A small network was trained on invented records. Each row is its activation on one of them, seen along a few directions.
After each row come some of the record's fields: Tere, Zik, Kiloz, Pas, Mene, Nogut, Pazu.
Not every record has every field; a missing one is left out.
The largest differences between rows may come from other fields.
(in the rows, 500 means zero)
Strong random noise was added to every row along 6 fixed directions; ignore it. To show where, here is one row again and again, with new noise each time:
[450 540 546 561 417 540 476 662 442 669 401 531 569 532 506 403 478 465
 506 671 435 285 421 446 688 671 567 605 595 557]
[444 333 389 414 668 504 705 504 538 372 505 402 418 416 529 371 453 549
 438 448 319 601 532 392 695 315 462 479 488 354]
[467 451 405 405 548 537 467 459 589 407 565 391 483 363 697 625 593 618
 259 416 506 821 442 538 581 311 195 529 457 458]
[454 599 482 504 480 594 614 421 608 330 511 379 482 479 525 489 536 526
 439 516 491 648 612 524 428 315 313 394 515 518]
[500 543 491 495 286 629 499 467 705 429 593 436 592 513 433 483 596 532
 458 449 687 503 522 712 347 388 511 529 336 614]
[447 498 552 482 691 436 290 360 359 533 613 606 542 455 700 468 485 654
 375 436 475 620 392 518 391 352 545 517 422 376]
[477 350 447 455 646 523 683 558 491 456 481 419 457 492 445 360 436 475
 560 467 390 471 601 387 686 454 562 436 532 405]
[438 554 443 499 599 579 749 560 521 366 363 301 396 454 557 509 484 447
 459 613 316 661 666 306 736 440 154 350 738 475]

[525 559 511 447 534 514 673 460 587 335 420 465 472 554 377 403 562 375
 567 478 449 444 500 507 475 406 458 398 557 458]
Tere: b2 / Zik: t2 / Pas: y2 / Mene: m3 / Nogut: l2 / Pazu: c2
[400 566 440 528 355 459 648 499 541 444 441 582 431 491 394 274 409 588
 453 665 238 306 362 430 493 407 639 684 409 474]
Tere: b1 / Zik: t3 / Kiloz: e2 / Pas: y1
[513 662 597 538 299 620 559 537 588 469 478 512 553 566 449 562 559 361
 619 613 615 444 644 587 455 608 393 390 606 670]
Tere: b1 / Zik: t2 / Kiloz: e2 / Pas: y1 / Mene: m2 / Nogut: l2 / Pazu: c2
[572 460 560 442 745 448 525 546 343 505 436 454 451 586 417 520 482 388
 644 381 498 520 639 371 585 586 458 312 667 423]
Tere: b1 / Zik: t2 / Kiloz: e2 / Pas: y1 / Mene: m2 / Nogut: l2 / Pazu: c2
[516 520 544 464 472 493 449 397 537 428 555 575 514 548 485 504 561 447
 505 419 596 550 437 608 392 437 500 440 441 488]
Tere: b2 / Zik: t2 / Kiloz: e2 / Pas: y2 / Mene: m1 / Nogut: l2 / Pazu: c2
[552 478 463 472 500 577 668 523 601 402 527 366 466 538 344 580 520 409
 615 427 611 554 716 508 484 525 450 347 507 570]
Tere: b1 / Zik: t1 / Kiloz: e1 / Pas: y2
[535 581 510 492 542 502 388 409 479 461 546 438 500 542 472 603 539 581
 480 408 641 602 564 560 281 421 434 433 447 503]
Tere: b1 / Zik: t4 / Kiloz: e2 / Pas: y2
[433 669 559 527 598 427 429 414 406 478 347 566 508 492 544 332 517 503
 380 593 300 416 279 491 439 364 506 557 601 400]
Tere: b2 / Zik: t2 / Kiloz: e2 / Pas: y2 / Mene: m3 / Nogut: l1 / Pazu: c1
[428 755 560 660 441 434 339 541 298 667 402 574 492 561 574 605 444 581
 454 724 396 445 457 338 434 679 366 544 624 559]
Tere: b1 / Zik: t3 / Kiloz: e1 / Pas: y1
[545 371 477 354 476 524 562 441 657 323 620 479 517 482 455 527 613 441
 530 300 643 599 507 677 471 347 511 425 392 479]
Tere: b2 / Zik: t2 / Kiloz: e2 / Pas: y1 / Mene: m2 / Nogut: l2 / Pazu: c2
[532 239 417 457 441 603 650 521 661 442 618 443 560 447 427 377 475 503
 585 394 613 430 609 596 578 447 748 514 343 514]
Tere: b2 / Zik: t1 / Pas: y2
[517 533 476 508 213 622 576 528 725 437 501 432 568 489 479 559 604 445
 498 505 659 533 536 671 527 520 412 510 465 690]
Tere: b2 / Zik: t2 / Kiloz: e1 / Pas: y2 / Mene: m2 / Nogut: l1 / Pazu: c1
[502 497 411 525 304 566 613 562 624 474 494 381 470 481 438 573 534 508
 446 529 524 547 541 515 577 533 359 547 453 609]
Tere: b2 / Zik: t4 / Kiloz: e1 / Pas: y2
[566 363 374 384 415 530 429 632 601 586 503 403 536 403 543 635 643 532
 314 411 600 598 320 587 749 563 339 699 443 544]
Tere: b2 / Zik: t1 / Pas: y2
[491 405 346 480 368 509 641 700 569 524 401 404 424 416 447 600 505 500
 414 576 388 504 462 370 788 600 349 650 524 523]
Tere: b1 / Zik: t3 / Kiloz: e1 / Pas: y2
[522 521 514 577 593 513 320 535 389 671 522 426 548 515 598 596 465 596
 443 515 591 572 568 461 464 568 464 502 526 513]
Tere: b1 / Zik: t1 / Pas: y2
[551 517 497 514 437 571 570 520 533 479 530 416 509 540 430 597 529 458
 623 498 610 521 682 512 487 570 443 380 525 609]
Tere: b2 / Zik: t4 / Kiloz: e1 / Pas: y2
[495 406 487 394 531 472 686 510 554 358 489 544 426 496 467 490 538 352
 581 471 427 516 462 488 689 498 453 449 550 428]
Tere: b2 / Zik: t2 / Kiloz: e1 / Pas: y2 / Mene: m2 / Nogut: l2 / Pazu: c2
[560 347 462 462 339 577 466 678 554 668 546 509 551 530 465 710 561 388
 593 453 686 497 566 512 750 817 471 552 492 630]
Tere: b1 / Zik: t2 / Pas: y2 / Mene: m2 / Nogut: l1 / Pazu: c1
[524 404 361 432 379 655 668 611 810 356 448 235 510 418 488 499 596 505
 390 462 583 621 530 614 651 344 275 522 501 565]
Tere: b1 / Zik: t2 / Kiloz: e2 / Pas: y2 / Mene: m3 / Nogut: l2 / Pazu: c2
[419 505 450 516 502 520 744 512 531 375 423 442 413 475 405 322 414 501
 519 611 303 406 545 397 568 389 578 520 514 440]
Tere: b1 / Zik: t1 / Kiloz: e2 / Pas: y2
[496 602 573 539 532 518 516 457 442 492 481 529 503 546 503 535 479 450
 577 540 508 496 648 475 410 538 489 380 593 514]
Tere: b1 / Zik: t2 / Kiloz: e2 / Pas: y2 / Mene: m2 / Nogut: l1 / Pazu: c2
[521 400 478 462 522 465 408 649 459 675 410 512 550 521 466 483 527 477
 469 460 481 358 370 474 669 642 549 628 517 468]
Tere: b1 / Zik: t2 / Kiloz: e2 / Pas: y2 / Mene: m3 / Nogut: l1 / Pazu: c2
[510 401 534 498 484 536 624 630 490 547 425 493 511 570 408 424 468 334
 660 526 461 339 568 441 680 661 596 422 620 543]
Tere: b2 / Zik: t2 / Kiloz: e2 / Pas: y1 / Mene: m1 / Nogut: l1 / Pazu: c2
[488 592 523 497 590 480 477 351 465 416 551 515 488 527 448 414 483 572
 486 447 494 534 522 528 288 339 572 458 424 447]
Tere: b1 / Zik: t1 / Kiloz: e2 / Pas: y2
[460 476 521 561 403 485 326 546 518 675 533 609 619 481 555 342 471 623
 439 553 525 290 293 613 481 520 788 735 368 516]
Tere: b1 / Zik: t2 / Kiloz: e1 / Pas: y2 / Mene: m1 / Nogut: l1 / Pazu: c2
[521 359 431 461 404 521 361 642 498 678 501 513 529 373 723 695 535 555
 352 536 547 610 374 474 800 707 314 665 538 582]
Tere: b2 / Zik: t3 / Kiloz: e2 / Pas: y2
[555 441 612 530 685 478 347 464 314 612 575 542 542 539 577 586 458 462
 657 409 671 516 652 474 491 670 587 333 581 488]
Tere: b2 / Zik: t1 / Kiloz: e1 / Pas: y2
[494 483 569 478 577 417 289 449 346 592 552 646 549 466 674 603 535 505
 469 456 531 592 384 522 484 566 504 542 508 468]
Tere: b2 / Zik: t2 / Kiloz: e1 / Pas: y1 / Mene: m2 / Nogut: l1 / Pazu: c1
[417 744 518 613 317 521 423 394 497 470 513 533 496 501 613 566 500 647
 369 680 438 553 458 501 307 426 339 539 487 576]
Tere: b2 / Zik: t3 / Kiloz: e2 / Pas: y2
[469 674 595 588 523 491 337 464 356 585 471 572 551 497 635 548 504 532
 419 639 465 493 410 478 447 552 461 518 615 525]
Tere: b2 / Zik: t1 / Pas: y2
[578 276 396 407 666 451 577 444 584 409 566 376 464 491 394 462 516 499
 529 221 543 606 576 532 472 324 566 416 356 376]
Tere: b2 / Zik: t2 / Kiloz: e1 / Pas: y2 / Mene: m3 / Nogut: l1 / Pazu: c1
[495 532 559 511 617 437 406 430 382 527 535 561 501 539 551 547 480 508
 512 438 547 569 548 496 369 514 497 431 505 439]
Tere: b1 / Zik: t2 / Kiloz: e1 / Pas: y1 / Mene: m2 / Nogut: l2 / Pazu: c2
[499 409 433 562 230 571 756 615 672 460 493 476 509 538 241 335 436 433
 685 564 511 203 611 516 558 588 759 542 408 605]
Tere: b2 / Zik: t3 / Kiloz: e1 / Pas: y1
[495 525 393 515 387 600 739 469 671 306 501 303 425 499 366 535 511 481
 502 493 527 589 718 484 433 383 352 378 487 540]
Tere: b2 / Zik: t4 / Kiloz: e2 / Pas: y2
[399 671 476 604 343 560 715 558 549 433 361 428 428 526 438 413 429 458
 488 765 301 378 553 369 553 533 391 480 661 576]
Tere: b2 / Zik: t4 / Kiloz: e2 / Pas: y1
[586 539 520 439 623 472 283 406 423 524 590 469 504 530 503 710 566 536
 476 308 723 706 588 550 305 509 356 389 477 496]
Tere: b1 / Zik: t4 / Kiloz: e2 / Pas: y1
[517 531 528 496 629 572 531 511 486 428 426 355 472 490 600 629 533 441
 524 492 551 683 635 422 599 516 221 314 687 516]
Tere: b1 / Zik: t2 / Pas: y2 / Mene: m3 / Nogut: l2 / Pazu: c1
[479 584 624 556 668 469 389 413 304 552 491 614 524 503 627 441 450 504
 544 594 437 470 507 448 422 476 566 381 607 442]
Tere: b2 / Zik: t2 / Kiloz: e2 / Pas: y2 / Mene: m3 / Nogut: l2 / Pazu: c2
[508 516 543 550 550 479 415 593 383 668 416 499 531 522 490 460 464 436
 569 582 472 362 508 435 609 640 591 503 640 510]
Tere: b2 / Zik: t2 / Kiloz: e2 / Pas: y1 / Mene: m3 / Nogut: l1 / Pazu: c2
[440 496 516 556 608 502 444 431 456 536 511 523 530 433 657 375 409 608
 454 564 410 519 509 477 483 390 593 510 509 453]
Tere: b1 / Zik: t2 / Kiloz: e2 / Pas: y2 / Mene: m3 / Nogut: l1 / Pazu: c2
[587 367 484 452 635 490 560 627 452 577 437 438 466 533 386 536 492 395
 574 394 500 459 581 426 684 648 506 459 590 459]
Tere: b1 / Zik: t2 / Pas: y2 / Mene: m1 / Nogut: l1 / Pazu: c2

Which values does each new row have?
[549 396 507 413 568 496 567 473 535 425 523 510 487 533 433 496 531 402
 575 361 548 510 546 558 498 490 552 433 506 445]
Tere: b2 / Zik: t2 / Kiloz: e2 / Pas: y2 / Mene: m2 / Nogut: l1 / Pazu: c2
[439 502 425 551 453 493 728 482 531 385 481 456 368 520 385 462 395 534
 549 563 352 481 622 362 475 458 493 476 445 465]
Tere: b1 / Zik: t3 / Kiloz: e1 / Pas: y2
[484 428 466 484 481 462 550 426 508 426 592 567 465 487 430 416 441 560
 522 463 437 447 483 500 385 399 687 528 367 453]
Tere: b2 / Zik: t3 / Kiloz: e2 / Pas: y1
[519 579 548 565 560 545 539 474 444 474 520 422 485 558 466 607 482 405
 608 500 582 583 735 443 424 597 377 281 635 561]
Tere: b2 / Zik: t1 / Kiloz: e1 / Pas: y1
[412 419 385 504 397 499 790 451 609 326 520 480 371 469 410 342 396 567
 498 568 282 435 522 418 518 347 588 559 370 433]
Tere: b2 / Zik: t3 / Kiloz: e2 / Pas: y2
[484 410 474 504 477 477 572 498 525 511 544 567 506 495 462 389 438 519
 572 510 483 352 491 495 537 531 713 527 426 480]
Tere: b2 / Zik: t4 / Kiloz: e1 / Pas: y2
[598 391 499 439 514 508 355 584 485 619 550 533 544 512 492 641 573 489
 495 378 658 529 441 554 556 626 492 540 453 521]
Tere: b1 / Zik: t2 / Pas: y2 / Mene: m1 / Nogut: l2 / Pazu: c2
[523 418 543 546 515 565 388 517 482 618 597 497 604 508 542 448 431 550
 584 482 663 442 625 563 433 556 695 482 456 558]
Tere: b1 / Zik: t1 / Kiloz: e2 / Pas: y1
[414 517 502 467 433 505 552 406 555 412 572 618 523 435 602 384 481 569
 445 574 401 515 428 560 454 343 582 566 403 494]
Tere: b1 / Zik: t2 / Kiloz: e2 / Pas: y1 / Mene: m2 / Nogut: l2 / Pazu: c1
[533 438 559 428 607 532 541 308 582 297 657 510 529 543 441 422 529 433
 591 288 640 589 617 652 253 294 602 287 405 444]
Tere: b2 / Zik: t2 / Kiloz: e2 / Pas: y1 / Mene: m1 / Nogut: l2 / Pazu: c2
[424 493 402 447 554 454 671 483 577 356 420 459 446 411 595 344 495 559
 343 581 262 573 361 475 591 261 412 582 533 390]
Tere: b2 / Zik: t2 / Kiloz: e1 / Pas: y1 / Mene: m2 / Nogut: l2 / Pazu: c2
[456 622 539 552 282 562 444 643 513 640 428 560 570 499 511 507 521 455
 466 707 482 334 388 505 615 703 481 654 585 654]
Tere: b1 / Zik: t1 / Kiloz: e2 / Pas: y1
[496 300 440 449 546 504 541 480 545 489 607 532 532 428 547 379 467 583
 499 425 493 461 463 534 622 432 695 564 381 432]
Tere: b2 / Zik: t1 / Pas: y2
[480 694 632 590 530 530 482 443 400 477 470 530 518 560 538 504 472 484
 571 616 497 485 636 489 364 483 469 336 629 534]
Tere: b1 / Zik: t2 / Kiloz: e2 / Pas: y2 / Mene: m2 / Nogut: l2 / Pazu: c2
[528 600 602 580 469 506 473 395 412 502 573 590 512 602 411 528 445 466
 691 529 586 404 684 495 254 565 655 346 484 551]
Tere: b2 / Zik: t3 / Kiloz: e2 / Pas: y2
[498 455 486 529 558 452 428 444 426 525 592 521 472 540 476 537 421 630
 501 434 514 519 542 466 355 463 616 478 382 461]
Tere: b1 / Zik: t3 / Kiloz: e2 / Pas: y2
[406 787 591 627 292 517 463 491 485 548 392 603 554 539 486 320 489 520
 411 783 362 248 281 551 404 514 596 663 552 600]
Tere: b2 / Zik: t1 / Kiloz: e2 / Pas: y2
[507 370 455 400 548 497 590 394 614 339 632 528 472 456 545 528 528 522
 460 352 526 670 529 586 470 319 471 446 362 410]
Tere: b1 / Zik: t2 / Pas: y2 / Mene: m2 / Nogut: l2 / Pazu: c2
[465 489 424 462 488 553 621 577 539 447 446 402 446 408 548 560 510 474
 438 575 411 612 565 397 705 507 280 497 615 515]
Tere: b1 / Zik: t1 / Kiloz: e2 / Pas: y1
[415 592 485 550 394 456 678 606 518 502 348 523 440 515 416 348 445 426
 529 690 253 311 406 376 643 563 548 638 576 504]
Tere: b1 / Zik: t2 / Kiloz: e1 / Pas: y1 / Mene: m2 / Nogut: l1 / Pazu: c1
[566 596 615 541 476 558 417 367 570 431 546 482 590 607 379 502 553 447
 645 346 766 457 656 689 156 453 599 330 429 567]
Tere: b1 / Zik: t2 / Kiloz: e1 / Pas: y2 / Mene: m3 / Nogut: l1 / Pazu: c2
